These are the activations of a small neural network, seen along a few directions. Each row is one input.
In each table, some parts of the input vary, and every possible input appears once, in random order.
A made-up example of a description, with smaller parts first: values(3) and (point or line(9) or (line(4) and ring(5))).
Shared parts are said once, and a part with two or three values counts as separate values.
In the rows, 128 means zero.

Other details of the inputs shift rows strongly along two fixed directions, in all tables alike. That doesn't count.

Table:
R1: [179 116 125 137  67 160  78 100 117 147 145 111  69]
R2: [135  35 125  83 173  83  92 135 152 148 109 121 106]
R3: [150 170 128 144  63 176 127 102 109 114 149 138 112]
R4: [121 187 142 170 122 149 165 134 129 103 128 146 174]
R5: [100 144 139 141 146 134 150 137 131 107 137 136 163]
R6: [113 141 140 151 156 128 156 139 126 108 122 132 146]
R7: [119 196 130 147 125 138 188 124 114  80 108 180 194]
R8: [102 195 131 155 125 156 195 132 114  78 113 169 169]
R9: [104  29 127  94 178  96  93 135 130 137 128  93  89]
R10: [170 178 138 172  70 168 123 109 116 127 145 129 116]
R11: [ 77  43 113  90 190  94 121 147 141 120  92 117 124]
R12: [140 110 117 126 112 144 118 119 118 126 114 129  94]
R13: [108 172 116 118 140 111 151 143 143 135 130 115 163]
R14: [ 79  49 116  89 199  72  92 150 154 139 105 126 158]
R15: [161 106 131 123  73 159  80  98 109 140 168 106  67]
R16: [132 131 122 122 105 113 117 133 127 170 152  95 112]
R17: [155 127 133 124  75 140 109 114 107 186 171 101  56]
R18: [152 148 125 107 135 128 111 130 125 144 139 103  93]
R19: [ 95 100 135 127 179 111 143 145 132 113 121 124 139]
R20: [108 139 125 145 139 128 146 141 141 115 103 140 164]
R21: [144 173 140 151  79 171 135 107 108 112 164 134 122]
R22: [108 151 121 130 138 105 163 148 130 148 124 115 142]
R23: [206 115 132 131  78 143  66  96 115 160 154 121  48]
R24: [116 144 130 115 133 122 160 130 140 102 118 165 195]
R25: [145 111 123 124 130 118  99 118 120 135 124 132 106]
R26: [162 114 134 113 105 129 100 114 141 140 142 139 122]
R27: [176 174 138 176  81 165 133 110 109 124 133 130 100]
R28: [101 151 127 123 139 120 155 129 129  97 116 162 200]
R29: [116  42 119 110 174  93  96 142 141 144  95 101  99]
R30: [ 84 142 130 122 131 118 160 148 134 157 140 129 149]
R31: [180 149 120 120  87 132  98 109 116 166 159  83  63]
R32: [ 93 103 115 114 149 123 134 140 141 116 101 139 152]
R33: [128 108 140 136 134 129 107 126 129 133 147 108 119]
R34: [115 164 130 136 141 125 145 138 147 116 117 168 182]
R35: [ 96  53 131 119 201  86 117 152 145 134 102 103 128]
R36: [162  99 130 105 115 121 117 110 123 127 129 134 114]
R37: [120 212 127 127 136 140 161 144 133 114 131 139 168]
R38: [112 144 120 145 143 134 162 137 130 103  88 152 150]
Each input here is: values(2) and (line(4) or ring(5) or ring(10)).
- Changing only the values(2) part turns R17 into R30. The same change can be made to R23. Which row results? => R34
- Start at R30 and move only the line(4) part, one step at a time. The first step leads to R16. Which rows follow, in order? => R13, R37

Table:
R39: [201 183 146 165  53 181 103  91 108 118 163 144 105]
R40: [122 101 135 117 150 104 108 141 136 157 151  94 104]
R41: [124  79 117 119 147 112 114 138 131 144 107 113  97]
R42: [ 64 146 132 123 180 103 175 160 143 124 128 136 191]
R43: [ 98 132 124 112 184 107 163 149 144  93  86 158 181]
R44: [134  70 136 131 136 118  88 123 139 149 129 109 105]
R45: [119  66 124 103 134 121 108 122 119 128 126 109  96]
R46: [100 123 123 112 181  97 152 149 153 108  86 160 194]
R47: [129  81 125 122 158 114 111 128 125 124 111 107  96]
R48: [106  69 127 127 141 125 108 134 126 136 128 110 106]
R49: [185 181 133 153  67 176 133  98  95 122 138 136  80]
R50: [196 179 134 159  48 170 116  98 110 143 142 137  95]
R51: [179 181 128 152  42 166 122  97 113 142 147 149 105]
R52: [117  69 124 111 129 110 103 128 141 147 124 118 125]
R53: [138  73 133 112 153 121  89 120 133 119 131 115 103]
R54: [112  72 130 117 143 129 107 124 116 122 130 113 100]
R55: [192 185 130 138  47 165 112  91 111 130 154 157 113]
R56: [120 102 118  90 143  95 116 136 137 171 141 103 110]
R57: [114  68 129 123 137 115  97 130 137 142 132 117 124]
R58: [ 89 252 141 191 139 170 241 141 120  47  97 196 218]
R59: [130 104 125 100 152  96 114 143 136 168 133  97 105]
R60: [ 73 126 114 124 166 110 175 156 138 113  88 154 171]
R61: [173 164 133 160  40 179 125  99 100 131 156 127  82]
R62: [100  95 127 107 147 112 102 139 133 153 150  90 116]
R63: [108  97 118  97 138 109 107 137 137 157 145  90 117]
R64: [ 95 252 131 199 137 158 240 151 125  66  86 189 221]
R65: [173 170 139 180  64 180 128 103 106 122 151 129  84]
R66: [116  78 118  97 144 113 116 128 124 134 113 120  98]
R67: [124  74 122  94 142 114 105 121 132 119 129 126 121]
R68: [118 234 126 146 110 156 205 127 122  70 110 198 200]
R69: [121 108 123 115 156 101 106 143 136 153 130  87 109]
R70: [ 65 151 126 114 175  97 187 161 143 124 118 137 201]
R71: [121 111 117 100 152 104 109 146 139 160 128  93 107]
R72: [185 179 143 156  50 178 106  91 108 116 169 150 118]
R73: [141 100 130 115 147  95 102 136 134 165 143  86  93]
R74: [128  72 126  95 135 107  92 123 140 134 129 128 134]
R75: [147  85 125 114 156 113  96 123 131 121 119 116 108]
R76: [135  82 126 130 148 106 101 132 140 146 112 114 119]
R77: [ 81 121 130 120 178 119 157 142 137  84 108 158 188]
R78: [204 185 138 162  64 166 109  95 109 121 148 142 111]
R79: [ 31 174 129 136 213  98 208 180 158  94  93 146 234]
R80: [171 203 121 138  52 165 124 103 108 155 168 117  93]
- Describe the family of inputs behind these rows. => ring(6) and (values(2) or ring(5))
- Changing only the ring(6) part turns R62 into R71. The same change can be made to R72. Which row results? => R46
- Changing only the ring(6) part turns R47 into R45. The same change can be made to R64. Which row results? => R61
- Which other rows does R48 become when the ring(5) part takes its other values? List them by row number. => R54, R57, R72, R77
- Which other rows does R51 become when the ring(5) part takes its other values? List them by row number. => R55, R60, R66, R68
- Which other rows agree with R40 in the ring(6) part? List them by row number. => R39, R44, R53, R58, R65, R79
- Start at R70 and move only the ring(6) part, one step at a time. The first step leads to R42. Which rows follow, in order? => R40, R73, R59, R56
